These are the activations of a small neural network, seen along a few directions. Each row is one input.
Each table varies a few parts of the input and shows all the possible inputs, shuffled.
Descriptions start from the smaller parts, as in this example, which fits no table here: one of 8 places around a ring, together with either a single point or one of 11 places around a ring or (one of 2 separate values, together with one of 6 places along a line).
Shared parts are said once, and a part with two or three values counts as separate values.

Other details of the inputs vary at random and push rows far along two fixed directions, the same in every table; ignore that.
To show where, the next rows are all for the same input, with only those details redrawn:
-430 -193 17 391 -731 706 -211 379 589 50 225 20
24 121 -498 56 294 -170 584 -8 -341 307 115 29
195 343 -586 -197 616 -434 598 -42 -497 335 13 -80
-428 -195 17 394 -732 703 -211 379 590 50 225 19
-48 311 -166 -213 -38 140 -222 309 250 105 -22 -234
-427 -193 14 395 -736 703 -211 376 594 48 219 19
-53 -60 -556 284 199 -93 816 -83 -414 337 207 165
-147 293 -15 -170 -271 339 -489 430 527 20 -14 -280

Table:
row 1: -16 -262 73 354 277 -329 602 -588 -540 -13 250 276
row 2: 56 -487 138 228 -539 611 -417 19 209 -46 -110 539
row 3: -20 -308 -390 197 -75 62 888 71 -308 113 52 211
row 4: 285 -80 226 -90 -113 -28 -551 116 -122 60 -414 171
row 5: 288 540 294 -652 483 -518 -713 37 64 -379 -251 -388
row 6: -22 -378 -67 254 296 -435 738 -571 -648 -95 188 305
row 7: 351 569 511 -659 516 -479 -662 -230 152 -216 -295 -376
row 8: 290 759 -125 -889 308 -170 -370 430 206 9 -330 -531
row 9: 94 133 552 -332 109 -195 -411 -246 234 -255 -179 -174
row 10: 189 437 -468 -310 506 -332 300 75 -274 252 -48 -189
row 11: -315 -296 -164 446 -437 505 -68 245 261 80 248 41
row 12: 52 -40 -153 -105 -90 122 21 342 41 -95 -191 -163
row 13: -11 4 284 -40 103 -191 -240 -217 -18 -255 60 -54
row 14: -105 -398 539 306 -385 104 57 -316 226 -168 64 139
row 15: -52 -427 -23 353 308 -427 894 -677 -741 4 230 364
row 16: -185 -354 189 204 -138 -82 87 -173 -105 -322 89 175
row 17: 214 485 -211 -533 385 -186 -490 360 92 -92 -386 -492
row 18: -76 -327 539 411 -332 118 8 -326 224 -120 134 147
row 19: 297 1 31 -81 216 -44 -328 -92 -252 284 -79 341
Question: Describe the family of inputs behind these rows.
Answer: either one of 3 separate values or one of 6 places around a ring or (one of 2 separate values, together with one of 5 places along a line)
Question: Start at row 16 and move only the place on the line of 5, one step at a time. The first step leads to row 6. Which rows follow, in order?
Answer: row 15, row 9, row 14
Question: List by row number the other inputs of the same sort as row 19.
Answer: row 2, row 4

Table:
row 20: -132 41 -532 59 -194 489 301 415 372 116 47 -233
row 21: 183 220 487 -343 -340 290 -669 234 598 -18 -238 -130
row 22: -166 79 -2 130 228 -183 144 -205 -92 26 241 -148
row 23: -39 -178 146 224 -193 75 504 -300 15 135 181 223
row 24: -90 -268 -87 561 -120 161 124 -58 -127 247 47 188
row 25: 398 309 -19 -522 424 -177 -399 -66 -118 17 -201 43
row 26: 30 221 242 34 -118 225 -637 110 381 152 -17 -70
row 27: -182 85 536 -224 -418 270 -406 133 625 -279 -17 -293
row 28: 287 240 104 -442 206 -339 -108 186 -88 -102 -380 -309
row 29: -11 -77 -100 -121 307 -210 280 -303 -312 -169 151 79
row 30: -492 -83 -80 162 -791 676 -319 507 367 169 280 248
row 31: 178 -98 -209 -134 303 -275 78 -5 -458 -157 -154 46
row 32: 27 444 -61 -266 409 -413 -257 100 -42 -127 -105 -404
row 33: 356 224 85 -365 182 -221 -92 65 -39 98 -432 -162
row 34: -187 -267 104 229 -289 5 437 1 23 -175 36 42
row 35: 160 -331 -281 142 199 -146 323 -207 -482 95 -113 348
row 36: 47 6 -209 -169 315 -323 180 -77 -347 -300 -30 1
row 37: -94 -235 8 150 -72 161 89 -274 -1 -35 236 331
row 38: -10 124 -70 192 264 -214 224 -321 -151 240 268 49
row 39: -264 -457 -60 702 -300 151 204 66 -125 66 199 151
Question: Describe the family of inputs behind these rows.
Answer: either one of 2 separate values or (one of 3 separate values, together with one of 6 places around a ring)
Question: What sort of input is row 37?
Answer: one of 3 separate values, together with one of 6 places around a ring
Question: Start at row 35 and move only the place on the ring of 6, one step at a time. The first step leads to row 31. Which rows follow, in order?
Answer: row 36, row 29, row 37, row 25
Question: Change only the place on the ring of 6 in row 39. List by row number the other rows that result.
Answer: row 22, row 24, row 26, row 32, row 38

Table:
row 40: -125 95 385 -159 -287 259 -724 98 475 -159 -18 -102
row 41: -190 -590 -51 640 -250 97 563 -183 -276 -10 174 335
row 42: -334 -331 -272 680 -80 93 764 -168 -171 77 460 166
row 43: 195 287 -412 -268 346 -155 143 141 -129 143 -161 -142
row 44: -120 -19 364 76 -365 301 -695 145 434 -84 -48 -62
row 45: 126 228 -387 -246 260 -62 85 131 -83 156 -117 -202
row 46: 139 373 -367 -289 300 -194 170 170 -196 218 -102 -125
row 47: 236 336 0 -427 524 -500 28 -240 -284 20 -113 -144
row 48: 337 356 -168 -557 712 -677 192 -210 -483 -67 -188 -182
row 49: -20 -13 302 15 -216 143 -196 -42 267 -49 0 -14
row 50: -149 -40 463 60 -464 340 -701 177 544 -153 -73 -136
row 51: 258 178 -131 -192 455 -376 -32 -96 -329 56 -122 -16
row 52: -96 32 424 -82 -320 178 -648 203 461 -226 -164 -237
row 53: 189 475 -325 -457 364 -237 6 270 -121 197 -117 -281
row 54: 99 123 -15 -216 236 -179 -140 -100 -114 -47 -14 21
row 55: -122 -546 -55 545 -206 88 741 -254 -255 15 210 382
row 56: 126 166 18 -292 383 -417 147 -201 -252 -58 -94 -105
row 57: -28 56 131 -209 -51 47 -333 57 118 -200 -42 -49
row 58: 22 284 -164 -293 22 153 -261 324 233 100 -114 -252
row 59: -318 -683 63 747 -561 464 242 -43 7 -58 230 416
row 60: -94 1 451 -12 -453 423 -673 145 608 -120 -20 -47
row 61: 93 106 241 -183 23 -79 -136 -42 143 -105 -122 -129
row 62: -88 -166 -470 382 -14 -28 787 29 -379 308 221 252
row 63: -152 -337 149 379 -409 357 -16 -36 199 -27 177 279
row 64: 17 -370 -176 359 52 -42 687 -277 -417 75 158 374
Question: Describe the family of inputs behind these rows.
Answer: either a single point or one of 6 places along a line or (one of 3 separate values, together with one of 6 places around a ring)
Question: Start at row 40 and move only the place on the ring of 6, one step at a time. The first step leads to row 54. Which rows follow, in order?
Answer: row 57, row 48, row 56, row 47
Question: Change only the choice among 3 separate values in row 64. List by row number the other rows that result.
Answer: row 57, row 59

Table:
row 65: 138 245 96 -217 270 -259 -63 -105 -28 -10 -43 -162
row 66: -66 -94 -77 192 -28 -11 91 -6 -131 101 44 86
row 67: 139 182 -37 -256 350 -271 20 -159 -184 -38 -32 -58
row 68: 152 372 172 -485 86 22 -731 181 294 -97 -198 -228
row 69: 103 -64 -109 14 242 -244 488 -227 -298 57 -13 43
row 70: -161 -65 203 -40 -385 291 -269 179 346 -173 26 -17
row 71: -115 -215 -13 210 -316 226 20 178 61 -14 0 102
row 72: -284 -125 -209 303 -319 360 96 269 218 51 172 -36
row 73: 32 104 194 -113 25 -26 -192 -41 159 -80 -51 -136
row 74: -16 -253 -132 284 -28 24 241 -66 -199 36 39 199
row 75: 141 106 -77 -197 308 -256 122 -164 -209 -53 -27 14
row 76: 18 -78 17 188 -9 14 120 -98 -56 131 77 112
row 77: 86 80 -48 -195 205 -210 27 -8 -123 -106 -121 -144
row 78: 211 207 -47 -254 161 -161 29 72 -77 85 -176 -88
row 79: -52 83 47 -39 62 -128 -74 -1 -24 -51 -4 -108
row 80: -18 -3 254 -13 -309 291 -465 157 411 -78 -94 -50
row 81: 172 199 -107 -164 339 -276 -77 -10 -211 58 -84 -84
row 82: 135 79 -106 -79 256 -184 -19 -26 -204 40 -92 -31
row 83: -63 -206 9 178 -204 220 -29 -14 57 -4 68 215
row 84: -119 -305 -38 277 -263 222 83 67 7 -9 14 132
row 85: -210 -71 -158 264 -289 345 185 175 248 134 169 -29
row 86: -74 -120 -89 185 -45 43 178 -96 -141 153 124 209
row 87: -131 52 278 10 -232 132 -270 43 322 -57 22 -117
row 88: -134 -64 205 56 -206 161 -329 84 249 -192 1 -97
row 89: -109 -168 -6 255 -8 -51 192 -115 -129 -39 145 79
row 90: -51 -123 3 5 -51 41 120 -74 -23 -75 41 68
row 91: -49 -200 -113 160 -167 138 255 20 -109 80 70 235
row 92: -46 -86 -39 45 -38 -51 188 46 -96 -77 -3 2
row 93: 143 -85 -159 54 177 -141 403 -145 -284 156 -54 107
row 94: 116 189 10 -120 161 -151 -41 -34 -53 150 -74 -63
row 95: 18 -82 70 84 15 -45 160 -139 -22 -41 19 42
row 96: -154 44 -287 79 -89 210 159 163 102 123 166 -17
row 97: -132 116 236 -132 -198 138 -431 89 324 -117 25 -112
row 98: -138 -221 110 228 -307 177 218 6 109 -34 78 94
row 99: 137 141 -91 -136 257 -168 -20 -83 -172 97 13 46
row 100: 192 155 -9 -146 250 -166 -24 -77 -101 98 -108 -50
row 101: 72 399 258 -482 82 -51 -691 126 338 -189 -100 -296
row 102: -73 -221 -29 225 -31 -22 211 -102 -122 -93 66 103
row 103: 188 94 -180 -228 278 -183 122 -63 -246 76 -106 36
Question: Changing only one part turns row 96 into row 72. The same change can be made to row 99. Which row results?
Answer: row 81
Question: Describe the family of inputs behind these rows.
Answer: one of 3 separate values, together with either a single point or (one of 2 separate values, together with one of 6 places along a line)
Question: Change only the choice among 3 separate values in row 66. List by row number the other rows that result.
Answer: row 86, row 94
Question: Change only the choice among 2 separate values in row 97. List by row number the other rows that result.
Answer: row 86
Question: Change only the choice among 2 separate values in row 70. List by row number the other rows that result.
Answer: row 91
